These are the activations of a small neural network, seen along a few directions. Each row is one input.
Each table varies a few parts of the input and shows all the possible inputs, shuffled.
Descriptions start from the smaller parts, as in this example, which fits no table here: one of 2 separate values, together with either a single point or one of 11 places along a line or (one of 4 places along a line, together with one of 8 places around a ring).
Shared parts are said once, and a part with two or three values counts as separate values.

Other details of the inputs shift rows strongly along two fixed directions, in all tables alike. That doesn't count.

Rows:
r1: [ -9 -12   8   5   8  -3 -10  -4  -1  19 -11  -5  -7]
r2: [-11 -17  11   9  11  -6  -6  -3   0  25 -19  -6  -4]
r3: [ 6 21  7 -2 -4  9  6  9 11  1 23  3 18]
r4: [-2 16 16  0 -8 13  1 15 15  7 34 -5 28]
r5: [ -6  -7  10   2   9  -4   3  14  14  -2  14 -28  12]
r6: [ 11  -8 -24 -11 -11  -1   6 -16 -15 -18 -20  29 -17]
r7: [  3   9   4 -11  -1   4   8  12  19 -17  28 -17  15]
r8: [ 16  21 -21 -10 -20   6   9  -2 -10 -32  10  22   0]
r9: [ 11  -9 -23 -13 -10   1   6 -18 -12 -16 -19  31 -19]
r10: [  1 -14 -13 -10  -7   0  -5 -16 -12  -5 -18  18 -19]
r11: [  0  16   1   1 -15   9   2  11   1  -6  15  -3  19]
r12: [ 17  17 -31 -17 -26   6   3 -13 -18 -41  -1  28 -11]
r13: [ -6 -14   5  10   7  -2  -7  -1  -7  11  -3  -3  -4]
r14: [ -4  -8   7  13  17 -10  -1  -4  -2  19 -18  -3 -13]
r15: [ -9 -10  11  10  12  -8  -6  -4   2  25 -23 -10  -6]
r16: [-2  9  8  0 -9  9  0 11  7  4 21 -3 20]
r17: [ -6 -17   5  13  12  -5   0   2  -6  16  -7   0  -5]
r18: [ 19  15 -29 -32 -16   1  11 -14   4 -49   0  14 -12]
r19: [ 6 22  7  0 -1  8  5  9 10  0 27  3 14]
r20: [ -8 -10  11  13  18  -9  -9  -5  -1  22 -16 -10 -11]
r21: [  7  26   4 -12   0   2   8  10  22 -20  23 -21  15]
r22: [ -6 -18   7  11  13  -4   0   0  -4  17  -6   2  -7]
r23: [ -7  -5   8   6  10  -5 -10  -5   0  19 -16  -9  -8]
r24: [ -4 -13   2   4   5  -1  -6  -5  -5   8  -3   4  -9]
r25: [ -3  -5   7  10  14  -6   0  -2   1  19 -18  -4  -5]
r26: [  5 -10 -18  -8  -1  -5  -4 -22 -14  -8 -24  20 -27]
r27: [-10 -12  12  20  10  -5  -1  12  -4  20  -8 -13   8]
r28: [ -6 -14  -8   4  -4  -5  -8  -6 -15   0 -21   2 -11]
r29: [ -1  15   9   0  -2   3   7  25  17 -16  30 -32  26]
r30: [  0  15   7  -3 -12  11  -4   9   5  -2  28  -2  18]
Each input here is: one of 5 places along a line, together with either a single point or one of 5 places around a ring.
Changing only the place on the line of 5 turns r17 into r14. The same change can be made to r5. Which row results? -> r21
Which other rows does r14 become when the place on the ring of 5 takes its other values? List them by row number. -> r15, r20, r23, r25
Which other rows does r8 become when the place on the ring of 5 takes its other values? List them by row number. -> r11, r12, r27, r28

Rows:
r31: [-16 -43   3  16  29 -26  -4  -4  -7  17 -52 -30 -23]
r32: [-14   7  35  10  17   3   1  34  33  16  41 -53  38]
r33: [-14 -32  12  19  27 -12 -15 -16 -14  45 -44   3 -29]
r34: [ 13   4 -28 -18 -25   6  12  -3 -11 -43   9  21  -3]
r35: [ 18  28 -20 -27 -12   2   6 -16   8 -32   3  18 -11]
r36: [  8   6  -8 -11   2  -1  12   5  10 -24  12 -11   5]
r37: [ 13  25   0 -13  -1   3   8  -3  18 -14  17   3   3]
r38: [ 18  27 -19 -24 -20  13   3 -19  -2 -17   5  39  -9]
r39: [13 27  1 -5 -7 13  3 -2  5  1 21 23  5]
r40: [-11  21  41  12  20   6  -2  24  38  30  40 -40  32]
r41: [-19 -55   4  28  19 -16 -12 -10 -27  40 -46   9 -24]
r42: [ 17  14 -25 -27 -14   2   8  -7   3 -48   4   5  -5]
r43: [-25   9  48  35  11   7  -3  53  21  34  51 -56  55]
r44: [ -5 -30 -14  -4  -7  -6   0  -7 -15 -13 -22   5 -15]
r45: [ -2 -22 -10   1 -11   0  -7 -15 -20   4 -20  25 -13]
r46: [ 11   6 -26 -19 -27   7   5  -2 -11 -42  10  15  -2]
r47: [ 15  33 -10 -17  -9   1   8  -8  10 -21   4   5  -2]
r48: [ -1  22   9  11 -16  15  -2  17  -2   6  30   4  30]
r49: [ -1   1   4  10   8  -3  -5  -9  -8  23 -23  11 -11]
r50: [-20 -49   3  24  15 -14 -15 -12 -27  38 -42   4 -22]
Describe the family of inputs behind these rows. -> one of 4 places along a line, together with one of 5 places around a ring
Changing only the place on the ring of 5 turns r41 into r39. The same change can be made to r50. Which row results? -> r33
A walk changes only the place on the ring of 5. It starts at r45 and steps to r44. List the rest of the walk in order. -> r32, r40, r38
